Each row below holds a small network's activations on one input, seen along a few directions.
Each table varies a few parts of the input and shows all the possible inputs, shuffled.
A made-up example of a description, with smaller parts first: one of 4 places along a line, together with either a single point or one of 11 places around a ring or (one of 3 separate values, together with one of 5 places around a ring).
Shared parts are said once, and a part with two or three values counts as separate values.

Other details of the inputs shift rows strongly along two fixed directions, in all tables alike. That doesn't count.

A family of inputs:
r1: [ -3 -15  10 -12  18  14   4   7  11   6  -3 -16]
r2: [-13 -72 -20 -21  10  15  16  -6  45  34 -35  46]
r3: [ -5  46 -10  24 -28 -39   5 -21 -42 -20   4 -10]
r4: [ 29 -50  21 -19  53  28   5  24  30  26 -19  23]
r5: [ 50  13  35 -14  54  39  -2  34  10 -13  41  -4]
r6: [ 0  0  2 -2  7 25 10 16 18 10 17  8]
r7: [-22 -29 -41   6 -41 -31 -34 -36   2   5 -22  26]
r8: [-21  39 -19   8 -36 -14 -17 -29 -11 -31  29 -17]
r9: [  7 -51  19 -19  37  48  11  43  32  39  -9   9]
r10: [  2   4   0   6   6 -17 -15  -7 -10  -4   0 -16]
r11: [-44 -20 -35   3 -41 -28 -12 -42   5   7 -30   7]
r12: [-21  40 -11   8 -39 -15 -21 -28 -13 -30  26 -26]
r13: [ 25 -43  19 -10  40  33  -1  37  25  35  -9  25]
r14: [ -6  11   1  -2 -10  -4  24  -2  -9  -9 -11  -7]
r15: [47 18 37 -2 54 40  9 47 12  3 40  1]
r16: [  9  14   1   8   2 -17  -9 -11  -2  -9   8  -4]
r17: [-25 -21 -44  11 -31 -43 -15 -41   3   5 -24  32]
r18: [-40 -20 -35   6 -48 -31  16 -30  -8   8 -41  21]
r19: [-12 -71 -12 -20   4  12  33   7  25  33 -56  42]
r20: [-20 -14 -37  11 -37 -46  -1 -29 -18   1 -42  23]
r21: [ -1  71  26  15  -4  10  -5  11 -20 -24  50 -47]
r22: [ -1 -18  10 -18  13  27 -10  13   9   2   6 -17]
r23: [-21  45  -9  13 -31 -24  -6 -33 -12 -25  19 -28]
r24: [ 53  18  44 -13  57  27  29  43  -6  -8  13  -9]
r25: [ 20  61  25  10   9  -3 -31   6 -33 -38  48 -53]
r26: [-23 -23 -37  12 -39 -46   2 -29 -15   8 -46  30]
r27: [-40 -16 -36   3 -47 -34  12 -31  -9   1 -41  15]
r28: [ 10 -15   9   4  17   9 -12  24   1  19   2   0]
r29: [-21  55  -8  19 -40 -27  17 -24 -36 -25  10 -25]
r30: [ 29 -53  19 -23  45  37 -11  28  27  21 -11  23]
r31: [ 24  76  26  19   5 -17  13   7 -43 -37  33 -35]
r32: [  4  64  24   1  -2  12 -16  -1 -19 -39  49 -52]
r33: [ 30  18  45 -11  42  53  18  47  19   6  39 -15]
r34: [  0 -67 -18  -3   2   7  -6  10  31  45 -34  51]
Description of these inputs: one of 2 separate values, together with either one of 5 places along a line or (one of 3 separate values, together with one of 4 places along a line).
Changing only the choice among 2 separate values turns r6 into r15. The same change can be made to r19. Which row results?
Answer: r26
Which other rows does r13 become when the choice among 2 separate values takes its other values? List them by row number.
Answer: r21
A walk changes only the place on the line of 5. It starts at r29 and steps to r18. List the rest of the walk in order.
Answer: r19, r14, r27
A walk changes only the place on the line of 4. It starts at r5 and steps to r7. List the rest of the walk in order.
Answer: r30, r25

A family of inputs:
r35: [ 13   6  28 -14  31  27  31  29   3   0   2 -14]
r36: [  9   5  29 -13  18  21  23  22  -5   0  -6 -20]
r37: [-31  -4 -25  -1 -29  -8 -21 -33   3  -9  -5 -10]
r38: [ 26  -4  19 -10  36  10 -17   8   9  -8  15 -12]
r39: [14 -2 27 -4 30 43  8 35 22 20 24 -8]
r40: [ -8 -52 -25  -7  -7  -9 -26 -17  12  15 -25  32]
r41: [26  6 19 -3 33  3 18 23 -9 -4  1  0]
r42: [ -7  26 -26  16 -27 -44   2 -23 -29 -13  -5  -3]
r43: [  6  -3  20 -18  26  26  -4   7  18  -7  17 -23]
r44: [ 29   4  27  -5  28   5  10  23 -15   0  -8  -8]
r45: [-10 -43 -25  12 -12 -11 -19  -4  14  37 -23  35]
r46: [38 15 25 -7 37 17 24 17  6 -2 11 19]
r47: [-31  24 -22  12 -46 -12 -21 -21  -6 -15  13 -10]
r48: [-28 -44 -22  -9 -14  -6  22  -7  11  20 -41  24]
r49: [  6   4  24   1  29  39   7  34  11  20  27 -11]
r50: [ 18  10  28 -12  25  29  39  20  15  -3  15   3]
r51: [  2 -88 -10 -13   5  -3   7   5  11  42 -71  45]
r52: [ 17  -2  39 -15  25  31  26  29  -4   2  -5 -23]
r53: [-30  20 -21   7 -46 -12 -22 -24 -11 -16  15 -11]
r54: [  8  -1  13 -17  16  35  -3  18  11  -7  23 -13]
r55: [ -8  25 -21  21 -28 -42   2 -25 -25 -18  -3   3]
r56: [-23 -42 -28 -11 -16  -6  26  -8  12  23 -37  24]
r57: [ 14  46   6  15  -6  -6 -26   2 -17 -25  36 -17]
r58: [-29 -66 -20 -13 -11   1  18  -2  15  30 -60  32]
r59: [ -9  17 -27  12 -31 -28 -35 -25 -20 -19  10  -4]
r60: [ -1 -60   5 -19  16  39   6  25  43  36 -12  30]
r61: [33  0 25 -2 32 22 -8 30 11  6 25  3]
r62: [  5   9  19  -5  13  28   1  25  20   9  22 -11]
r63: [ -6  30 -18  21 -31 -41   4 -30 -20 -17   1  11]
r64: [ -9 -43 -25   5 -12 -13 -21  -2  21  32 -26  37]
r65: [-10  19 -23  15 -35 -28 -35 -24 -21 -16  12   1]
r66: [ 15  40   7   7   7  -8 -28 -12 -17 -30  30 -30]
r67: [-26  37 -19  10 -40 -22  15 -35 -10 -15   2   4]
r68: [ 31  -7  29 -14  50  14 -14  10  16  -2  14 -16]
r69: [  0  55   8  11 -11  -1  24  -5 -14 -28  24 -25]
r70: [-29 -49 -24 -15 -18   7 -14 -18  21  14 -22  20]
r71: [ 14  51  12  14   4 -22   4   2 -34 -25  14 -26]
r72: [ 13  49  15  14   3 -21   1   4 -38 -27  10 -27]
r73: [10  8 19 -8 19 21 35 17  6 -5  9 -6]
r74: [-19  24 -23  33 -28 -32 -29 -16 -24   6  12  -3]
r75: [ -5  29 -23  24 -30 -38   3 -27 -22 -18  -5   5]
r76: [-30 -50 -19 -15  -8  -4 -14 -27  30  17 -28   6]
Changing only one part turns r46 into r67. The same change can be made to r38. Which row results?
Answer: r43
Changing only one part turns r53 into r65. The same change can be made to r48. Which row results?
Answer: r41
What is each input in this table made of?
Answer: one of 2 separate values, together with either one of 10 places along a line or one of 11 places along a line
Which other rows does r39 become when the choice among 2 separate values takes its other values? List them by row number.
Answer: r45

A family of inputs:
r77: [-53 -78 -37  -1 -44  -4 -77 -24  28  40 -24  18]
r78: [ 48  56  55   4  44  47  36  50   3 -11  53 -37]
r79: [-27 -50 -46   7 -27 -30  -2 -17  -4  17 -41  53]
r80: [  4  85  -2  41 -20 -39 -10 -19 -34 -27  35 -32]
r81: [-26 -60 -49   9 -18 -38  -4 -23   6  29 -43  46]
r82: [ -1  85  -4  32 -43 -25   2 -12 -39 -33  31 -24]
r83: [ -1 -56 -21 -17  -4   2   9  -2   5  17 -55  41]
r84: [-27 -35 -47  17 -30 -41  -8 -33   1  29 -37  40]
r85: [-19 -56 -42   1 -16 -34  -7 -33   3  20 -60  30]
r86: [ -3  93   6  31 -36 -45 -14 -19 -43 -48  28 -36]
r87: [-33 -54 -35  -1 -51 -25   6 -18  16  27 -56  39]
r88: [ 26 -51  49 -37  75  62  45  55  57  39 -20  17]
r89: [-29 -53 -48   8 -25 -36  -5 -22   0  23 -41  51]
r90: [  2 -73  -7 -15  16   2   4  -7  15  33 -55  47]
r91: [-48 -77 -51  -5 -37   1 -76 -25  21  34 -33  12]
r92: [-29 -14 -38  22 -46 -63 -17 -40  -2  14 -36  10]
r93: [  6 -74 -20 -12  19  -7   5  -6  19  35 -54  28]
r94: [-42 -26 -51  -2 -53 -24 -54 -74  18 -10  -4  16]
r95: [ 41  50  51  -2  43  43  35  44  -4 -12  55 -35]
r96: [-33 -16 -38   8 -57 -40 -11 -46 -26  -2 -44  25]
r97: [ 52 -65  55 -34  80  59  30  58  36  30 -21  38]
r98: [  2  71   9  20 -21 -29 -10 -26 -52 -45  20 -33]
r99: [-41  -6 -55  17 -66 -48  -3 -34 -27  -6 -23  26]
r100: [-39 -63 -50  -8 -40 -28  10 -23  12  19 -58  25]
r101: [  2  73  -5  21 -11 -48 -12 -19 -42 -45  26 -48]
r102: [ 21 -46  53 -35  71  59  42  44  42  30 -12   9]
r103: [-28 -10 -47  26 -40 -53 -12 -40 -12  20 -20  18]
r104: [-37 -66 -62 -19 -33 -15 -45 -47  44   5 -21  36]
r105: [ 53  43  69  -6  62  28  14  39  -9 -20  40 -28]
r106: [  1 -59  -7 -14  -3   3  11  13  26  31 -51  51]
r107: [-27  94  -6  29 -38 -26   7 -24 -40 -34  44 -42]
r108: [ -6  66 -14   5 -23 -10 -49 -47  -8 -58  59 -46]
r109: [ 50 -53  38 -31  66  68  42  64  33  37  -7  43]
r110: [ -3  87  -7  21 -27 -46 -12 -18 -54 -58  27 -43]
r111: [-29 -55 -22 -22   7   1  22  -3  26  24 -48  20]
r112: [  0  98  -4  42 -35 -37 -10 -18 -46 -40  36 -27]
r113: [ -9  66  -3  15 -31 -23   6 -22 -39 -43  21 -55]
r114: [ 38 -46  47 -29  57  56  41  57  46  29 -10  10]
r115: [  5  78   2  21 -14 -35 -12 -24 -50 -48  22 -43]
r116: [ 48  49  52  -5  42  47  34  51 -10 -12  53 -24]
r117: [-38  -5 -54   7 -66 -53  -6 -37 -26 -15 -38  12]
r118: [-25  -6 -46  33 -44 -53 -13 -37  -5  21 -26  17]
r119: [-56 -53 -50  -1 -29 -22  14 -26  13  30 -44  36]
r120: [-23  70   5  25 -38 -11 -81  -8 -15 -26  64 -67]
r121: [ -2  80   7  21 -42 -33  -1 -12 -36 -41  24 -34]
r122: [-34 -18 -39   7 -61 -38  -5 -46 -25  -2 -44  21]
r123: [ -5  80  -8  25 -34 -33  -3 -11 -53 -45  40 -25]
r124: [-30 -24 -33  18 -41 -58 -16 -45  -8  13 -35  10]
r125: [ 31  27  58 -11  49  65 -53  40   2  -9  69 -61]
r126: [ 30 -61  41 -45  86  72  48  50  45  33 -27  12]
r127: [-29 -22 -51  12 -36 -63 -15 -39 -12   5 -37   5]
r128: [ 30  59  62 -11  47  42  31  26 -16 -28  43 -52]
r129: [ 56  58  53   2  46  43  25  53  -7 -14  44 -13]
r130: [ 44 -64  38 -45  72  76 -10  40  87  24  20  30]
r131: [-15 -77  -6 -16  -7   7  21  -1  30  35 -47  33]
r132: [-22 -59 -21  -5  -5  16  26   4  37  46 -45  47]
r133: [-41 -66 -51   2 -40 -21  13 -19  11  28 -42  39]
r134: [-44  -5 -64  18 -67 -30 -54 -65  27  -2  10  26]
r135: [ 29  49  64 -16  59  45  33  27  -7 -19  36 -49]
r136: [-28 -45 -46   6 -42 -23   1 -21   0  29 -45  59]
r137: [-38 -20 -49   6 -63 -38  -1 -41 -21  -3 -45  11]
r138: [ 45  40  40 -17  60  56 -17  29  25 -34  96 -28]
r139: [ -1  72  12  27 -19 -46 -14 -27 -39 -37  28 -42]
r140: [ 55  47  53 -16  49  42  28  43 -20 -33  31 -35]
r141: [ 30 -60  36 -46  79  65  48  61  44  26 -20  15]
r142: [ 33 -58  39 -43  78  72  47  51  39  27 -24  13]
r143: [ -7 -76 -23 -26  -3   7  21  12  21  26 -53  38]
r144: [ 54  54  61  -2  61  22  11  24 -21 -26  42 -45]
r145: [  1  79   7  30 -21 -48 -14 -20 -31 -34  26 -41]
r146: [-10  73 -15  17 -29  -9 -47 -41  -3 -42  78 -28]
r147: [ 47 -64  49 -41  65  71  41  53  29  29 -19  22]
r148: [-26 -65 -18 -14  11  18  28   2  36  51 -41  45]
r149: [-11  72   7  19 -36 -24   4 -30 -44 -42  28 -55]
r150: [ 55 -53  54 -30  84  52  27  63  46  35 -17  33]
r151: [ 58 -47  43 -18  83  60  30  64  43  42  -9  42]
r152: [-27  66 -12  19 -36 -17 -82 -13 -30 -39  61 -74]
r153: [ 53  49  70 -12  46  39  27  46 -13 -28  42 -32]
r154: [-32 -50 -48  11 -54 -18   9 -19  13  35 -50  50]
r155: [ 57 -63  41 -38  86  63  31  57  29  23 -28  32]
r156: [-26 -73 -24 -15   5  14  28   8  28  37 -38  45]
r157: [  1 -67 -20 -18  18  -7   6   6  18  24 -51  42]
r158: [-26 -61 -51  10 -20 -42  -5 -24   5  33 -39  38]
r159: [ 43  54  66  -8  34  34  26  39 -16 -29  48 -43]
r160: [-33  -9 -47  23 -45 -48 -13 -39 -14  14 -27  35]
r161: [-39 -47 -52   5 -52 -28   7 -21  -5  17 -36  39]
r162: [ 52  45  68 -12  49  37  21  45 -13 -25  38 -24]
r163: [-14  79  -1  14 -38 -22 -53 -51  -9 -59  73 -47]
r164: [-23  85  -1  29 -26 -19  10 -19 -23 -23  31 -39]
r165: [ 31  32  47  -5  54  63 -48  59   5  -9  91 -54]
r166: [ 54  52  53   0  58  37  21  48 -13 -15  49 -13]
r167: [-23  66  -8  35 -40  -2 -78  -9 -15 -14  66 -53]
r168: [ 29  36  46  -1  46  64 -50  50   9   2  85 -48]
r169: [-27 -63  -6 -16  -4   7  21  -6  27  31 -46  31]
r170: [ 29 -51  49 -35  68  64  45  58  53  35 -17  20]
r171: [ -2  80  -7  14 -31 -37  -6 -13 -51 -54  24 -38]
r172: [  8  71  11  25 -11 -39 -12 -29 -46 -34  30 -54]
What is each input in this table made of?
Answer: one of 8 places around a ring, together with either one of 2 separate values or one of 10 places along a line
Changing only the place on the ring of 8 turns r79 into r110. The same change can be made to r81. Which row results?
Answer: r101
Changing only the place on the ring of 8 turns r129 into r83. The same change can be made to r78. Which row results?
Answer: r113
Which other rows does r138 become when the choice among 2 separate values takes its other values? List them by row number.
Answer: r165
A walk changes only the place on the line of 10. It starts at r88 and steps to r170. List the rest of the walk in order.
Answer: r114, r87, r121, r106, r86, r150, r145, r92
A walk changes only the place on the ring of 8. It starts at r103 and steps to r158. List the rest of the walk in order.
Answer: r127, r93, r172, r124, r92, r118
Which other rows agree with r103 in the place on the ring of 8? List them by row number.
Answer: r84, r95, r107, r109, r116, r136, r146, r148, r160, r166, r168
Which other rows does r172 become when the place on the line of 10 takes its other values? List them by row number.
Answer: r90, r96, r98, r122, r128, r135, r144, r147, r149
Which other rows agree with r77 in the place on the ring of 8? List them by row number.
Answer: r97, r102, r105, r124, r131, r139, r153, r159, r162, r163, r169
